Look-ups in named tables: a row name and a column name give one cell, copied from the table.

Table lal
	folusef	liki	los
ferolos	236	239	251
tizu	62	67	55
zibep	61	68	55
ponaso	240	238	252
givug	58	64	51
zan	68	78	65
gug	57	64	50
rotapi	60	66	53

liki of rotapi is 66
liki of ferolos is 239
los of zan is 65
los of gug is 50
los of ponaso is 252
folusef of zibep is 61
folusef of rotapi is 60
liki of tizu is 67
liki of ponaso is 238
folusef of gug is 57
folusef of ponaso is 240
los of givug is 51

pamidu =
|  | teg | rili | gezub | pumazin | fetem | tofuv | buz | fino | kubugo | fodiso |
|---|---|---|---|---|---|---|---|---|---|---|
| tos | 491 | 494 | 471 | 543 | 527 | 505 | 581 | 586 | 550 | 502 |
| naludu | 526 | 507 | 492 | 541 | 505 | 547 | 576 | 522 | 543 | 534 |
| vitiz | 560 | 501 | 574 | 491 | 513 | 515 | 476 | 469 | 524 | 530 |
| tinegun | 559 | 521 | 660 | 453 | 559 | 545 | 480 | 464 | 537 | 541 |
| novelez | 519 | 526 | 516 | 523 | 519 | 495 | 508 | 539 | 532 | 526 |
| gan | 737 | 621 | 868 | 286 | 621 | 440 | 194 | 291 | 489 | 539 |
| guvepuf | 588 | 555 | 610 | 472 | 552 | 509 | 460 | 455 | 497 | 547 |
| sakegu | 505 | 566 | 477 | 558 | 496 | 488 | 585 | 560 | 559 | 523 |
| mezabu | 542 | 514 | 557 | 596 | 535 | 467 | 545 | 504 | 579 | 526 |
| git | 691 | 548 | 811 | 424 | 586 | 452 | 263 | 309 | 424 | 564 |
| fenov | 481 | 514 | 475 | 466 | 538 | 574 | 595 | 556 | 528 | 553 |
| rotogin | 601 | 541 | 683 | 496 | 530 | 454 | 428 | 446 | 527 | 539 |
| pomu | 510 | 425 | 481 | 551 | 501 | 525 | 566 | 559 | 534 | 498 |
| gaf | 453 | 541 | 402 | 529 | 492 | 586 | 687 | 627 | 534 | 552 |

buz of tinegun: 480
fino of guvepuf: 455
fetem of vitiz: 513
fetem of gan: 621
pumazin of git: 424
buz of naludu: 576
fetem of fenov: 538
kubugo of tinegun: 537
fodiso of novelez: 526
fodiso of vitiz: 530
fetem of guvepuf: 552
fodiso of tinegun: 541
fino of tinegun: 464
gezub of novelez: 516
tofuv of fenov: 574
fodiso of mezabu: 526
tofuv of novelez: 495
teg of vitiz: 560
Row with the largest buz: gaf

Table parad
|  | kitili | difupe | guder | guduti | les | meb | bal | numu |
|---|---|---|---|---|---|---|---|---|
| bidel | -9.890 | -30.300 | -16.799 | -13.133 | 4.344 | -20.705 | -10.188 | -13.663 |
| libud | -16.016 | 1.591 | -39.550 | -8.604 | -10.161 | -11.763 | -3.968 | -1.772 |
| nari | 0.469 | -73.634 | -12.701 | 39.496 | 38.702 | 31.181 | 56.661 | 49.313 |
| mege | 2.112 | -17.952 | -4.234 | -4.320 | -8.871 | 9.995 | 9.978 | 7.265 |
| befene | -18.777 | -9.195 | -19.040 | -1.138 | 5.863 | -24.197 | -29.489 | -17.725 |
| nul | -31.990 | -15.919 | 10.370 | 8.066 | 7.950 | -25.646 | -9.569 | -4.312 |
| kozo | -8.991 | -21.814 | 11.016 | 6.823 | -2.632 | 0.303 | 1.010 | -10.284 |
| foselo | -4.474 | -53.039 | -2.177 | 23.279 | 24.082 | 0.193 | 19.788 | 10.892 |
| niki | -16.437 | 12.900 | 12.303 | -34.646 | -39.034 | -14.072 | -10.600 | 6.956 |
| mimise | -9.071 | -19.146 | -17.149 | 3.746 | 1.542 | -0.768 | -12.866 | 2.638 |
| navav | -0.644 | -45.218 | -26.242 | 28.504 | 18.113 | 16.143 | 55.344 | 32.517 |

What is the guder of mege in parad? -4.234
What is the les of kozo in parad? -2.632
What is the les of navav in parad? 18.113
What is the guduti of libud in parad? -8.604
What is the guder of bidel in parad? -16.799
What is the difupe of kozo in parad? -21.814
What is the guduti of bidel in parad? -13.133

